Each row below holds a small network's activations on one input, seen along a few directions.
In each table, some parts of the input vary, and every possible input appears once, in random order.
Descriptions start from the smaller parts, as in this example, which fits no table here: one of 4 places along a line, together with either a single point or one of 9 places around a ring or (one of 2 separate values, together with one of 8 places around a ring).
Shared parts are said once, and a part with two or three values counts as separate values.

Other details of the inputs shift rows strongly along two fixed directions, in all tables alike. That doesn't count.

A family of inputs:
R1: | 35 | -8 | 10 |  4 |  4 | 18 |  5 | 11 |  0 | 23 |  2 |
R2: | -15 | -22 |   3 |   6 |   5 |  22 |   9 |  -6 |  18 |  19 | -20 |
R3: |  33 |  12 |  -5 |   7 | -18 |  -3 |  -5 |  12 | -23 | -18 |  36 |
R4: | -12 |  -4 |   4 | -15 |   7 | -23 |   2 |  -9 |  14 |  -1 | -23 |
R5: | -23 |   5 |  -7 | -14 |   0 | -35 |   6 |  -7 |   8 |  -3 | -30 |
R6: | 35 | -8 |  2 |  5 |  6 | 22 |  8 |  6 | -1 | 20 |  5 |
R7: |   0 |  10 |  -9 |  -4 | -11 | -15 |   8 | -16 |  -6 |  10 | -23 |
R8: | -19 |  19 |  -6 | -13 | -26 | -38 |   4 | -33 |  -7 |  -3 | -32 |
R9: |  -9 | -29 |  -5 |   7 |   8 |  26 |  12 |  -1 |  10 |  22 | -14 |
R10: |  24 | -12 |  10 |   0 |  21 |  12 |  -5 |  18 |  18 |  10 |  10 |
R11: |   6 |  -8 |  14 | -13 |  -4 |  -3 |  14 | -13 |   7 |  20 | -25 |
R12: |  21 |   4 |  -3 |   2 |   1 |  -7 | -12 |  13 |  -5 | -31 |  43 |
R13: |  12 | -21 |  -5 |  20 |  10 |  37 |   5 |  22 |   4 |  11 |   9 |
R14: |  27 | -16 |  19 |  -1 |  22 |  17 |  -1 |  16 |  22 |   7 |  17 |
R15: | -25 |   7 | -11 | -12 |   3 | -31 |   3 | -23 |  12 |  -5 | -28 |
R16: |   4 |  24 |  -9 | -14 | -12 |  -8 | -21 |  14 |  -3 | -41 |  29 |
R17: |   6 |  -9 |  -4 |  -9 |  -1 |   0 |  18 | -18 |  -1 |  25 | -22 |
R18: |  -2 |   5 |   5 |  11 | -25 |  -7 | -23 |  11 | -12 | -41 |  26 |
R19: | -19 | -16 | -10 |   7 |   1 |  13 |  10 |  -9 |   8 |  11 | -21 |
R20: | 17 | -9 | 24 |  3 | 21 | 28 | -3 | 13 |  4 | 15 | 18 |
R21: | -15 |   1 | -17 |  -7 |   7 | -21 |  12 |  -5 |   5 |   2 | -13 |
R22: | -39 |   1 |  -7 |   0 | -18 | -18 |   0 | -21 |   4 |  -4 | -32 |
R23: | 19 | -9 | 19 |  5 | 23 | 28 | -7 | 13 |  1 | 16 | 16 |
R24: | -19 |  20 |  -9 | -11 | -27 | -38 |   3 | -28 |  -7 |   0 | -31 |
R25: |  -9 |   6 |  -1 | -11 | -12 | -16 |  13 | -28 |   3 |  12 | -30 |
R26: |  35 |  12 |   8 |   4 | -19 |  -7 | -12 |  17 | -19 | -21 |  29 |
R27: | -54 |  10 | -27 |   0 | -30 | -33 |   3 | -23 |  -8 | -16 | -26 |
R28: |  30 |  14 |   9 |   2 | -22 | -10 | -16 |  10 | -16 | -22 |  26 |
R29: |  24 | -12 |   7 |   2 |  22 |  11 |   0 |  21 |  15 |  11 |   8 |
R30: | -28 | -11 | -18 |   6 |  -7 |   1 |  12 |  -4 |  -1 |   8 | -20 |
R31: |   1 |  29 | -14 |   2 | -18 | -36 | -18 |  -1 | -14 | -58 |  37 |
R32: |  19 | -12 |   5 |  -4 |   6 |  17 |  21 |  -9 |   7 |  27 | -13 |
R33: |  -4 |  12 |  -8 |  17 | -24 |  -4 | -24 |   9 | -12 | -37 |  28 |
R34: | -18 |   6 |  -4 |  -2 |  11 |  -1 |   6 | -13 |  -6 |   7 | -11 |
R35: | 16 | -6 | -4 |  2 | 19 |  7 |  2 | 11 | 11 |  2 | 10 |
R36: |   6 | -21 |  14 |  11 |   2 |  28 |  -1 |  11 |  14 |   9 |   6 |
R37: |  -9 |  17 |  -5 |  12 | -35 | -21 | -22 |  15 | -20 | -49 |  26 |
R38: | -13 |   2 | -11 |  -6 |  10 | -18 |   7 |  -7 |  12 |   4 | -22 |
R39: | -10 |  39 | -11 |   7 | -20 | -26 | -22 |   1 | -31 | -47 |  38 |
R40: |  36 |  13 |   0 |   7 | -16 |   1 |  -9 |   3 | -19 | -23 |  35 |
R41: |  10 | -24 |   5 |  16 |   6 |  38 |   6 |  13 |  10 |   7 |  13 |
R42: | 18 | -6 | 11 |  8 | 25 | 30 | -8 | 15 |  0 | 18 | 16 |
R43: |   4 |  -1 |   7 | -11 |  -9 | -12 |   6 | -16 |  -1 |  11 | -25 |
R44: |  21 |  19 |  -7 |   2 | -26 | -16 | -10 |   1 | -23 | -25 |  31 |
R45: |  12 | -21 |   1 |  18 |  10 |  35 |  -2 |  21 |   7 |  12 |   6 |
R46: | -25 |   9 |  12 | -10 |  -1 | -16 |   1 | -11 |  -3 |  -2 | -13 |
R47: | -13 | -17 |  -4 |  -6 |   4 |  39 |   4 |   8 |  15 |  19 | -21 |
R48: |  -2 | -19 |  14 |   6 |  -3 |  18 |  -2 |  11 |  10 |   0 |   2 |
R49: |  11 | -14 |   4 |  -9 |   3 |  10 |  23 | -13 |   5 |  30 | -15 |
R50: | -18 |   6 |  -1 | -17 |  12 |  18 |   2 |  -1 |   1 |  17 | -18 |
R51: |  26 | -15 |   7 |   2 |  25 |  21 |   8 |  14 |  17 |   5 |  20 |
R52: | -13 |  13 | -10 | -25 | -16 |  -4 |   9 | -18 |  -1 |  12 | -35 |
R53: | -12 | -23 |  -1 |   7 |   8 |  22 |   5 |  -5 |  14 |  20 | -23 |
R54: |   9 |  18 |   5 |   8 |   0 |   0 | -22 |   6 | -18 | -26 |  36 |
R55: | -14 |  -4 |  -6 |  -1 |  18 |   7 |  13 |  -1 |  -6 |  24 | -12 |
R56: | -14 |   3 |  -2 | -10 |   6 | -19 |   5 | -14 |  16 |  -4 | -13 |
R57: |  29 | -16 |  14 |   0 |  24 |  17 |  -5 |  16 |  18 |   8 |  14 |
R58: |  -1 |   4 |  -2 |   3 |   9 |   6 |  -3 |   5 | -12 |   4 |  15 |
R59: |  22 |  11 |  -1 |   5 |   2 |  -8 | -21 |  16 |   0 | -30 |  38 |
R60: | -38 |  15 |  -7 |  -8 |   0 | -19 |  13 | -25 |  -5 |   2 | -22 |
R61: | -25 |  -6 |  -7 |   6 |  -9 |  -2 |   4 |  -2 |   5 |   8 | -25 |
R62: |  -3 |   7 |   6 | -11 | -17 | -18 |   9 | -22 |   1 |   7 | -20 |
R63: |  -5 | -13 |  -8 |  -8 |  19 |  -3 |  13 |  -3 |  16 |  19 | -16 |
R64: | -33 |  14 |  -2 |  -9 |  -2 | -26 |   3 |  -9 | -10 |   3 | -27 |
R65: | -15 |  13 | -10 |  12 | -36 | -15 | -14 |   1 | -18 | -51 |  38 |
R66: | -12 |   3 |  -7 |   2 |  17 |   7 |  12 |  -1 |  -5 |  19 | -13 |
R67: |   7 |  13 |   1 |   6 |  -2 |  -1 | -14 |   7 | -23 | -24 |  41 |
R68: |  24 | -15 |  13 |  -3 |  21 |   9 |  -5 |  21 |  17 |   7 |   7 |
R69: |  10 |  -3 |  -8 |  -1 |   1 |   3 |  20 |  -8 |  -1 |  25 | -23 |
R70: | -31 |   2 | -12 | -16 |   1 | -31 |  17 | -23 |  12 |  -1 | -23 |
R71: |  -3 |  -6 | -12 |  -3 |  20 |  -3 |  16 |   0 |  13 |  14 | -17 |
R72: | -47 |  28 |  -7 | -10 | -13 | -37 |   0 | -31 | -10 | -16 | -19 |
R73: | -19 | -14 |  -1 |   5 |  -2 |   9 |   2 |  -2 |  13 |  18 | -26 |
R74: |  15 | -10 |  21 |   0 |  21 |  21 |  -6 |  13 |  -1 |  12 |  10 |
R75: | -46 |   7 | -10 |  -2 | -26 | -30 |  -4 | -15 |  -1 | -14 | -32 |
R76: |  30 |  17 |   0 |   7 | -19 |  -6 | -16 |   4 | -16 | -21 |  29 |
R77: | 19 | -7 | 16 |  6 | 22 | 27 | -8 | 18 |  1 | 19 | 15 |
R78: |   1 | -15 |  -6 |  15 |   2 |  25 |   1 |  11 |   4 |   5 |   3 |
R79: |   1 |  25 |   2 |   7 |  -8 | -14 | -19 |  12 | -22 | -25 |  29 |
R80: |  -1 |  -6 |   3 |   4 |  25 |  19 |   6 |   5 |   1 |  28 | -10 |
R81: |  15 | -11 |  17 |  -8 |  13 |   0 |  -1 |  12 |  17 |  -4 |   9 |
R82: |  14 | -13 |  12 |   4 |  22 |  30 |   6 |  11 |  -1 |  16 |  24 |
R83: | 28 | -5 |  6 |  1 |  1 | 13 |  0 | -4 | -1 | 12 |  2 |
R84: |   1 |  22 |   9 |   2 | -10 | -15 | -24 |  12 | -21 | -31 |  30 |
Each input here is: one of 4 separate values, together with either a single point or (one of 4 places along a line, together with one of 5 places along a line).
The inputs of R64 and R5 match in every part but the choice among 4 separate values. If R60 is changed in the same way as R64 into R5, which row does it become? -> R51
The inputs of R62 and R14 match in every part but the choice among 4 separate values. If R83 is changed in the same way as R62 into R14, which row does it become? -> R15
The inputs of R37 and R26 match in every part but the choice among 4 separate values. If R13 is changed in the same way as R37 into R26, which row does it become? -> R69
Which other rows does R82 become when the place on the line of 4 takes its other values? List them by row number. -> R55, R58, R67
Which other rows does R33 become when the place on the line of 5 takes its other values? List them by row number. -> R27, R73, R75, R78
Which other rows does R33 become when the choice among 4 separate values takes its other values? List them by row number. -> R42, R59, R76
Which other rows does R17 become when the choice among 4 separate values takes its other values? List them by row number. -> R9, R12, R67

A family of inputs:
R85: |  32 |   8 |  13 |   8 |   3 |   4 |  -9 |  14 |  -4 | -21 |  45 |
R86: | -14 |  27 | -17 |   5 | -24 | -33 |  -4 |  -8 | -16 | -36 |  12 |
R87: | -15 |  23 | -10 |   8 | -19 | -27 | -18 |   8 | -15 | -36 |  16 |
R88: |   0 | -12 |  -2 |  -9 |  21 |  12 |   8 |   3 |  10 |  16 |  -7 |
R89: |  44 | -28 |  11 |   6 |   0 |  25 |  -4 |  22 |  23 |  -2 |  17 |
R90: |  33 |  10 |   5 |  -4 |  -5 |  10 | -11 |  13 | -13 | -11 |  26 |
R91: | -25 |   5 |   1 | -12 |   0 | -23 |   6 | -13 |   4 |   1 | -13 |
R92: |   3 |  -6 |   1 |   0 |  -1 |  12 |  14 |  -1 |   2 |  29 | -24 |
R93: |   5 | -10 |  -5 |  -7 |  14 |   5 |   9 |  -9 |   5 |  27 | -19 |
R94: | -16 |  18 |  -9 |   8 | -21 | -13 |  -6 |  -8 | -10 | -32 |  16 |
R95: |  10 |   5 |   6 |  -2 |  -2 | -14 |  -6 |  -8 | -11 | -10 |   6 |
R96: | -19 |  11 | -15 | -12 |   1 | -20 |  11 | -20 |   4 |  -1 | -21 |
R97: |   1 | -13 |  -5 |   4 |   7 |   6 |  13 |  -5 |   2 |  27 | -22 |
R98: | -17 |   1 |  -7 |   4 | -14 |  -4 |  -3 | -15 | -10 |  -7 | -10 |
R99: |  17 | -24 |  10 |  12 |  13 |  41 |  -4 |  23 |   4 |   4 |  30 |
R100: | -22 |  12 |  -3 |  -2 | -24 |  -5 |   2 | -16 |  -7 |   1 | -19 |
R101: | -14 |  -7 |   2 |   8 |   6 |  14 |  -6 |   6 |   7 |   4 |  -5 |
R102: | -11 |  -6 |  12 |  -5 |  20 |  -2 |   3 |  -1 |  15 |  18 | -20 |
R103: | -10 |  -6 |   0 |  -8 |  19 |   3 |   3 |   3 |  16 |  21 | -19 |
R104: |  36 |   3 |  20 |   1 |  -1 |  11 | -10 |  13 | -10 |  -5 |  28 |
R105: | -18 | -10 |  -8 |  -2 |   6 |  -1 |  13 |  -2 |   3 |  12 | -18 |
What do these inputs look like to the network? -> either a single point or (one of 4 places along a line, together with one of 5 places along a line)

A family of inputs:
R106: |   6 |   2 |  -2 |   9 |   0 |  12 |   4 |  -2 | -13 |   1 |  21 |
R107: | -50 |  -7 | -13 |  -1 |  13 |  -4 |   8 | -15 |   7 |  21 | -46 |
R108: |   1 |  10 |   6 | -13 |  25 | -15 |  -1 |  -3 |   0 |   5 |  -3 |
R109: | -18 | -16 |  -6 |  -3 |  -5 |  -8 |  16 | -22 |  14 |  11 | -29 |
R110: |  -6 |  -8 |  -1 |  13 |   3 |  11 | -12 |  16 |   9 | -11 |  13 |
R111: |  6 | -7 |  7 |  6 | -7 |  7 | -2 | -1 |  0 | -6 | 15 |
R112: |  39 | -10 |  26 |  -6 |  40 |  21 |  -3 |  20 |  15 |  21 |  19 |
R113: |  26 | -19 |  21 |  11 |  17 |  38 |   0 |  23 |   7 |  19 |  12 |
R114: |  11 |  32 |  -6 |   1 | -34 | -31 | -19 |  -4 | -34 | -34 |  22 |
R115: |  16 |  22 |   3 |  -1 | -29 | -21 | -13 |  -3 | -19 | -17 |  12 |
R116: |  14 |  -1 |   2 |  -5 | -15 |  -8 |   4 |  -5 |   0 |   9 | -13 |
R117: |  12 |  36 | -14 |   3 | -36 | -32 | -10 |  -6 | -33 | -30 |  25 |
R118: |  46 | -20 |   6 |   4 |  -2 |  15 |   3 |  12 |   8 |  13 |   6 |
R119: | -17 |  24 |  -8 |   1 | -23 | -19 | -24 |   5 | -26 | -44 |  29 |
R120: | -23 |   1 | -15 |  10 |   9 |   7 |   1 |   4 |  -1 |   2 |  -1 |
R121: | -10 |  -1 |   1 |   2 |   1 |   3 |   2 | -12 | -11 |   5 |  -2 |
R122: | -11 |   0 |   2 |   3 |   3 |   2 |   2 |   0 |  -8 |   4 |  -9 |
R123: |  43 | -14 |  22 |  -5 |  36 |  20 |  -2 |  24 |  20 |  12 |  24 |
R124: | -37 | -17 | -13 | -12 |  -1 | -11 |  16 | -16 |  22 |  15 | -47 |
R125: |   2 |   1 |   0 |  -6 |  -9 |   1 |   5 |  -8 |   5 |   2 | -12 |
R126: |  11 |  26 |  -4 | -10 | -10 | -48 | -18 |   2 |  -3 | -53 |  33 |
R127: |  14 | -21 |  13 |  17 |  25 |  43 |  -9 |  27 |  13 |  16 |  15 |
R128: | -10 |  16 |   2 |   0 | -18 |  -9 | -20 |   7 | -11 | -30 |  22 |
R129: | -34 |  -5 |   2 |  -9 |  -1 |  -8 |  17 | -31 |   6 |  27 | -43 |
R130: |  31 | -30 |  11 |  12 |  14 |  32 |   5 |  24 |  17 |  10 |  11 |
R131: | 40 | -8 | 12 | -3 | 45 | 24 |  5 | 21 |  8 | 23 | 26 |
R132: | -10 |   3 |  -7 |   5 |   2 |   2 |  11 |  -1 |  -7 |   6 |  -6 |
R133: | -43 | -18 | -17 |   0 |   4 | -11 |  12 | -14 |  26 |  13 | -47 |
R134: |  20 |  -5 |  -2 |   0 | -10 |   4 |   0 |   1 |   6 | -11 |   6 |
R135: | -10 |  10 |  -3 |   1 | -21 | -11 | -17 |   9 |  -5 | -35 |  23 |
R136: |   0 |   7 |   4 |  -6 |  -6 |   2 |   2 | -11 |   0 |   7 | -13 |
R137: | -27 |   2 |  -8 | -14 |   2 |  -6 |  17 | -28 |   1 |  27 | -50 |
R138: |  6 | -5 |  7 |  7 | -5 |  6 | -2 | 12 |  3 | -8 |  9 |
R139: | -19 |  18 | -17 |  -8 | -10 | -14 |  13 | -23 | -10 |   5 | -22 |
R140: | -17 |   1 | -11 |  -1 |   3 |   6 |   5 |   1 |  -5 |   5 |  -1 |
What do these inputs look like to the network? -> one of 5 places along a line, together with either a single point or one of 6 places along a line
The inputs of R136 and R125 match in every part but the place on the line of 5. If R115 is changed in the same way as R136 into R125, which row does it become? -> R116
List by row number the other rows that have the place on the line of 5 in common with R133. -> R109, R118, R124, R126, R130, R134
Which other rows does R108 become when the place on the line of 5 takes its other values? List them by row number. -> R112, R123, R126, R131

A family of inputs:
R141: |  -6 |  -5 |  -4 |   6 | -20 |  -1 |   5 |  -2 |  -4 |  -7 |  -6 |
R142: |  -5 |  11 |  -6 |   2 | -28 | -20 | -14 |  10 |  -7 | -49 |  28 |
R143: |  14 |  20 |   0 |  -7 | -14 | -24 | -13 | -10 | -16 | -32 |  22 |
R144: |  -6 |   4 |  11 |   1 |   0 |  -1 | -11 |   2 |  -2 | -11 |  15 |
R145: |  26 | -17 |   4 |  13 |  18 |  39 |  12 |   9 |   5 |  21 |  14 |
R146: | 18 | -2 |  7 | -2 |  5 |  0 |  6 |  3 |  7 | 15 | -6 |
R147: | -8 |  2 | -8 |  4 |  4 | -8 |  0 | -5 |  4 | -8 |  8 |
R148: |  15 |  10 |   4 |   1 |  -9 | -13 |  -1 |   9 |   0 |  -5 |   7 |
R149: | -19 |   5 | -11 |  -2 | -10 |  -1 |   5 | -15 |   1 |  11 | -34 |
R150: | 10 | -9 | 17 |  9 | 10 | 21 | -6 |  8 |  0 | 10 | 13 |
R151: |  22 |   1 |  -1 |  -6 | -14 |  14 |  -2 |   3 | -12 |   4 |  21 |
R152: |  -4 |  23 | -11 |   2 | -14 | -19 | -12 |   2 |  -9 | -46 |  36 |
R153: | -27 |   3 |  -8 |  -7 |  10 | -16 |   7 |  -7 |  -2 |  11 | -22 |
R154: |  -3 |  25 |  -8 |   4 | -17 | -15 |  -9 |   4 | -29 | -28 |  22 |
R155: |  -1 |  10 |  10 |   4 | -10 |   7 |  -4 |  -2 | -12 |  -7 |  11 |
R156: |  38 | -16 |  16 |  -3 |  20 |  23 |   5 |  15 |  13 |  21 |   7 |
R157: | -11 |  -4 |  -3 | -10 |  19 |   5 |  10 |   6 |   4 |  16 | -14 |
R158: | -24 |  -1 | -10 |  -4 |   1 |  -8 |  -2 | -10 |  10 |   8 | -30 |
R159: |  -6 |   0 |  -1 | -15 |   2 | -18 |  12 | -23 |   6 |  13 | -31 |
R160: | -24 | -12 |  -6 |   2 | -10 | -12 |   8 | -12 |   5 |   7 | -28 |
R161: | 31 | -8 | 11 | -1 | 15 |  9 |  0 |  9 |  8 | 11 |  9 |
R162: | 15 | -8 |  1 |  1 | 12 | 26 | -8 | 18 | 12 |  2 |  8 |
R163: | -27 |   2 |   5 | -12 |   4 |  -5 |   5 | -10 |   9 |   4 | -18 |
R164: | -24 |  -1 | -11 |   3 |   4 | -12 |  12 | -20 |   5 |  12 | -22 |
R165: | 15 | -9 |  5 |  9 | 18 | 18 | -2 | 17 | -8 | 14 | 12 |
R166: |  13 | -25 |   7 |   9 |   6 |  19 |  -2 |  17 |  10 |   2 |  11 |
R167: | -23 |   0 | -10 |   1 |  -3 |  -7 |  -1 | -14 |   5 |  12 | -32 |
What do these inputs look like to the network? -> either a single point or one of 6 places along a line or (one of 4 places along a line, together with one of 5 separate values)
Which of the alternatives is R151? -> a single point
A walk changes only the place on the line of 6. It starts at R143 and steps to R159. List the rest of the walk in order. -> R161, R156, R146, R148
Which other rows does R166 become when the place on the line of 4 takes its other values? List them by row number. -> R141, R142, R160
